A small network was shown many inputs. Here are its activations along a few directions, one row for each input.
Each table varies a few parts of the input and shows all the possible inputs, shuffled.
A made-up example of a description, with smaller parts first: values(2) and (point or ring(11) or (line(4) and ring(5))).
Shared parts are said once, and a part with two or three values counts as separate values.

Other details of the inputs vary at random and push rows far along three fixed directions, the same in every table; ignore that.

A family of inputs:
x1: [ -2  -6  17   4   3   2  -1   3   7  -8  21  10 -14  26]
x2: [ -5  -7   8  23  -2  -9  13   5 -22   0 -11  24  -2  -5]
x3: [ -5  32  11  -5  -8 -13  -9  -7   0  13  -2  17  -4   8]
x4: [ -3 -14   2   8   6   7  -3   8   2 -10  12  -1  -5   5]
x5: [  0  -9   7  17   3  -9   5   6 -24   4  -1  14  -1  -8]
x6: [ -5 -16   1  -3   3  14  -6   5  11 -11  19  -6  -9  30]
x7: [  7  12  -9 -23  -8  10  -9 -10  14   0   2 -21   7  11]
x8: [ -4  -7  13  11   9  -3  -3   1   6  -4  16  12 -12  29]
x9: [  2   0  -5  -1  -5   4   5   1 -13   0 -10  -6  10 -13]
x10: [ -2  30  -3  -9  -8  -5 -10  -6   4  11   0  -6   6  11]
x11: [  0 -16  -7  -3  -3  13   8   4  -2  -5  -5 -12   6 -14]
x12: [ -9  -8   9   7   5   2  -3   1   7  -4  14  12 -11  32]
x13: [ -5 -24 -10   1  18  -2  18  23 -10 -10   0  17 -12 -10]
x14: [ -7  -4  16  12   4   0   2   7  12 -11  16   8 -13  25]
x15: [  6  28  -1 -11  -5  -7 -12  -9   4  11   3 -10   4   8]
x16: [  1  11  -5   5  -1  -8  -3  -1  -2   6  -8  -3   7 -16]
x17: [  2  -3  -6   2  -5   0   7  -3  -6   1 -15  -4   9 -13]
x18: [  4  -3  -7   6   1  -5   3  -2  -5   5 -11  -8   7 -15]
x19: [ -1 -21   2   2   4  10   4   0   3 -10   5   2  -3  14]
x20: [ -5   1  -2  12  -3  -5   5   6 -16   5 -10   4   6 -10]
x21: [  5  30  -1 -10  -6  -7 -15  -8   6  10   4  -5   3   3]
x22: [  2 -22   0   4  -1   7   7   4 -14  -7  -2   2   3  -6]
x23: [ -5 -24  -2   7   3  11   6  10  -2  -7  -6  -2   0 -13]
x24: [  3  -7 -11 -14  -2  15  -3   1   5   0  -5 -19   7 -16]
x25: [ -1  -2  -9   3  -2  -1   1  -4  -6   6 -12   3   6 -18]
x26: [  1  35  10   7  -6 -20  -3  -8   2   9  -4  11  -1  13]
x27: [  5   9  -5  -4  -2  -3  -1  -2   1   7 -13 -11   8 -23]
x28: [ -7  -8   7  18   0 -10   6   5 -27   4  -6  22  -2  -6]
x29: [  3  10  -1  -1  -2  -3  -2   2  -2   6  -8  -7   4 -18]
x30: [  2  -1   6   7   3  -7   3   0 -11   6  -8  10   0 -18]
x31: [-14   9   5   5  16 -17   4  17   9  -8  24  32 -24  53]
x32: [  4  15  -5 -24  -6   7  -6 -16  20   6   1 -14   5   8]
x33: [  0 -14   9  -3   4  12  -2   3  14 -14  23  -6 -13  24]
x34: [  3 -30  -1  -5   8  22   3   5  13 -19  16 -20  -5   6]
x35: [  2   0   2   7   0  -8  -2   1 -16   5  -2   9   3 -17]
x36: [  9 -15  -6 -13   2  10  -2  -1   0   0  -3 -16   5 -22]
x37: [  4 -17   1   9   4   6   8   7 -13 -10  -1  -5   2  -9]
x38: [ -9 -17   7   5   4  13  -1  11  11 -12  12   3 -11  17]
x39: [ -3 -23   4  -7   4  16  -2  -2  14 -17  17  -4  -9  30]
x40: [ -1 -34  -3   1  12  18  -1   6  20 -19  16 -20  -6  20]
x41: [  2  11 -12 -17  -4   4  -9 -11  22   5  -2 -21   7  11]
x42: [  0  29  -1  -9 -10  -4  -6  -7   8   5  -3  -5   7  12]
x43: [  0  -3   3   2  -6  -1   6   1 -15   4  -5   8   4 -14]
x44: [ 12  12  -6 -21   0   4  -7 -17  19   2   0 -21   7   8]
x45: [  1  15 -12 -17  -6   4 -12 -12  24   5  -2 -15   6   6]
x46: [ -3 -20   9   7   7   7   5   4  15 -15  14  -1 -12  18]
x47: [  7  14  -5 -19  -4   6  -6  -9  22   0   5 -25   4   5]
x48: [ -3  38   7   8  -6 -19 -10  -2   0  12   1  12   0   6]
x49: [ -1 -33  -7  -4   5  23   4   4  16 -20   6 -19   0  13]
x50: [  1   8  -3  -2  -6  -3   5  -7  -3   8 -12   2   5 -13]
x51: [  3  -3   2   8   2  -9   2  -2 -19   6  -6   6   3 -12]
x52: [ 11  15  -4 -22  -3   1  -9 -17  14   2   1 -18   5   8]
x53: [ -5  33   9   1  -7 -13  -7  -6   6  13  -5  17  -5   9]
x54: [  3  24  -9  -6   4 -22  13   8 -11   4  -8  19  -1   4]
x55: [  0  -1  -2  13   1  -9   2   1  -6   3  -8   5   3 -17]
x56: [ 11 -19  -4  -5   2   8   4  -1  -7  -6  -2 -12   7 -12]
x57: [ 6 31  2 -7 -7 -8 -6 -8  8  5 -1 -9  6  9]
x58: [ -1  27  -3 -14  -8  -7 -14 -14   8  11   0   2   4   6]
x59: [ -4   0  14  21   2  -9   6  14 -22   2  -3  19  -5 -15]
x60: [ -7  -1  11  19  -4  -6   5  13 -27   4  -5  25  -5 -13]
x61: [  3   1  -5   6   0  -4   2   2 -11   5  -9  -8   8 -15]
x62: [  3  12  -8 -21  -7   8  -5 -12  26   2  -1 -20   5   8]
x63: [  5 -19  -4  -2   6   7   3  -1   3  -2  -7  -9   0 -18]
x64: [  8 -10 -11 -13   3   6  -6  -9   3   0  -2 -17   7 -16]
x65: [  2  -3  -3  -6  -4   4  -1   1  -9   6  -8  -1   5 -19]
x66: [  0  36  11   8  -7 -20  -3  -4  -1   8  -4  11   1  12]
x67: [ -8  -7   6  18  -1  -5   8  10 -13   2 -10  19  -3 -13]
x68: [  3 -17 -15  -9   1  11  -1  -6   2   1  -7 -12   9 -18]
x69: [-13  13  14   6  12 -16  11  18  10 -11  26  40 -30  50]
x70: [  4 -21 -11 -14   2  16   1  -4   5   0  -8 -15   6 -19]
x71: [ -7 -23  -4  15   3   4   8  10 -10  -5  -6   0   3  -6]
x72: [ -1 -16 -12  -1   0  13   0   4  -4  -4  -2 -10   7 -16]
x73: [  0  27  -5 -14  -9  -1 -15  -8   8   9   3  -4   4   7]
x74: [ -3   2   3   8  -6   0   8   6 -17   2  -6   7   4 -14]
x75: [-11 -18   2   9   4  10  -3   8  12 -13  12   4  -8  18]
x76: [ -1  13   4 -14  -6   1  -4 -10   9   3   5   0  -2  12]
x77: [  0 -20   0  14   7   3   6  10 -16  -5   1  -2   0  -9]
x78: [  4  -3 -13 -14  -6  10   4  -5   7   0 -11 -22  13 -19]
x79: [  9  -7  -7 -14   0  10  -4   0   3   0  -2 -20   4 -17]
x80: [ -3 -31  -4  -7   6  21  -7   3  15 -15  19  -8  -6  17]
x81: [  2  33  14  -2  -7 -18  -4 -10  -2  12   2  13  -3   7]
x82: [ -6 -12   1  18   1  -6   8   4 -16   3  -9  14  -1  -6]
x83: [  2  -2   0  14   3 -10   5  -1 -13   7 -10   5   2 -12]
x84: [ -1  -4  15   8   3   1  -2   6   2 -11  18   8 -12  29]
x85: [ -6  -7   7  19  -1  -9   6   8 -27   5  -4  21   0  -6]
x86: [ -5  23 -14  -6   8 -22   5   8  -6   6  -3  21  -3  -3]
x87: [  5  10  -4  -3  -2  -6   0  -4   1   9 -15  -6   6 -23]
x88: [ 10  -5  -5 -12   1   6   3 -10   5   2  -4 -15   6 -15]
x89: [  8 -21 -13  -9   7  11  -1  -7   5  -2  -4 -17   8 -20]
x90: [ -2  -8  12  13   4  -8   4   6 -20   2  -4  19  -6 -15]
x91: [  8  -2  -3   4   0  -5   7  -6  -8   2 -12  -3   6 -15]
x92: [-11  -4   6   9   1   5  -6   8  11  -9  16   9 -10  25]
x93: [  0  -9  10  19   2  -7  12   3 -14   0  -5  15  -5 -12]
x94: [ -3  34  10  -3 -12 -10  -5  -4  -3  11   2  13  -2  11]
x95: [  2  14  -2  -5   1  -5 -10 -10  15   4   3  -3  -1   6]
Each input here is: ring(5) and (point or (values(2) and ring(9))).
The inputs of x79 and x84 match in every part but the ring(5) part. If x63 is changed in the same way as x79 into x84, which row does it become?
> x91
The inputs of x19 and x68 match in every part but the ring(5) part. If x37 is changed in the same way as x19 into x68, which row does it become?
> x4
Which other rows does x10 become when the ring(5) part takes its other values? List them by row number.
> x9, x24, x72, x74
A walk changes only the ring(9) part. It starts at x60 and steps to x65. List the rest of the walk in order.
> x3, x70, x53, x67, x23, x38, x24
Which other rows does x90 become when the ring(5) part takes its other values? List them by row number.
> x51, x52, x64, x81

A family of inputs:
x96: [  1   1 -12 -19   4   6  -4  -1  15  -4  10  -6  -4  14]
x97: [ 15  49  -7 -21 -14 -13 -15 -21   7  23 -14 -25  19 -16]
x98: [ 0 -9 -3 -8  5  4  8  6  3 -7  6  2 -6 11]
x99: [  1   0  -9 -14   9   1  -6  -2  21  -1   6 -10  -4  13]
x100: [ -6  16   8   7   6 -16   3   5   5  -3   7  20 -12  23]
x101: [ -1 -22  -9   2  12   3   7   8   3 -10   5   1  -6   0]
x102: [ 2  2  6 -6 -3  7 -9 -9  6 -2 10 -7  0 18]
x103: [ -2  21   6   0   3 -14   3   1  11   2   6  12 -10  23]
x104: [  2  -4   1   1  -7   3   2  -4 -14   6 -11  -1   8 -27]
x105: [  6 -42  -4   8   7  17   6   0  -5 -12  -1 -19   6 -15]
x106: [  2  19  10  13 -10 -17   1   1 -31  13 -11  16   6 -21]
x107: [ -1 -29   6   7   0  14   2   1  -4  -8   3   0  -3   1]
x108: [-19 -11   9  27  -5   2   6  18 -13  -7   2  24  -6  13]
x109: [ -3   7  17  28  -1 -15   5   8 -23   6  -6  24  -4 -15]
x110: [ -7   4  -9  13  -8  -1   5   4 -11   6 -20  -2  13 -21]
x111: [  1   3   5  -7  -2   7 -10 -10  24  -3   9 -12  -2  12]
x112: [  8  -1  -6 -12  -4   9  -3  -4  -5   4  -6 -16   8 -23]
x113: [ -5  17   5  -3   2 -10   1   5   2  -2   8  19  -9  22]
x114: [ -2  -1  -8 -16   6   2  -5   1  11  -1   8  -1  -4  12]
x115: [  8 -22  -7   1  -1  11   2  -8  -1  -1 -13 -18  10 -23]
What do these inputs look like to the network?
> values(2) and (point or line(4) or ring(5))
The inputs of x106 and x97 match in every part but the values(2) part. If x113 is changed in the same way as x106 into x97, which row does it become?
> x100
A walk changes only the line(4) part. It starts at x114 and steps to x96. List the rest of the walk in order.
> x113, x98
Which other rows does x103 become when the line(4) part takes its other values? List them by row number.
> x99, x100, x101
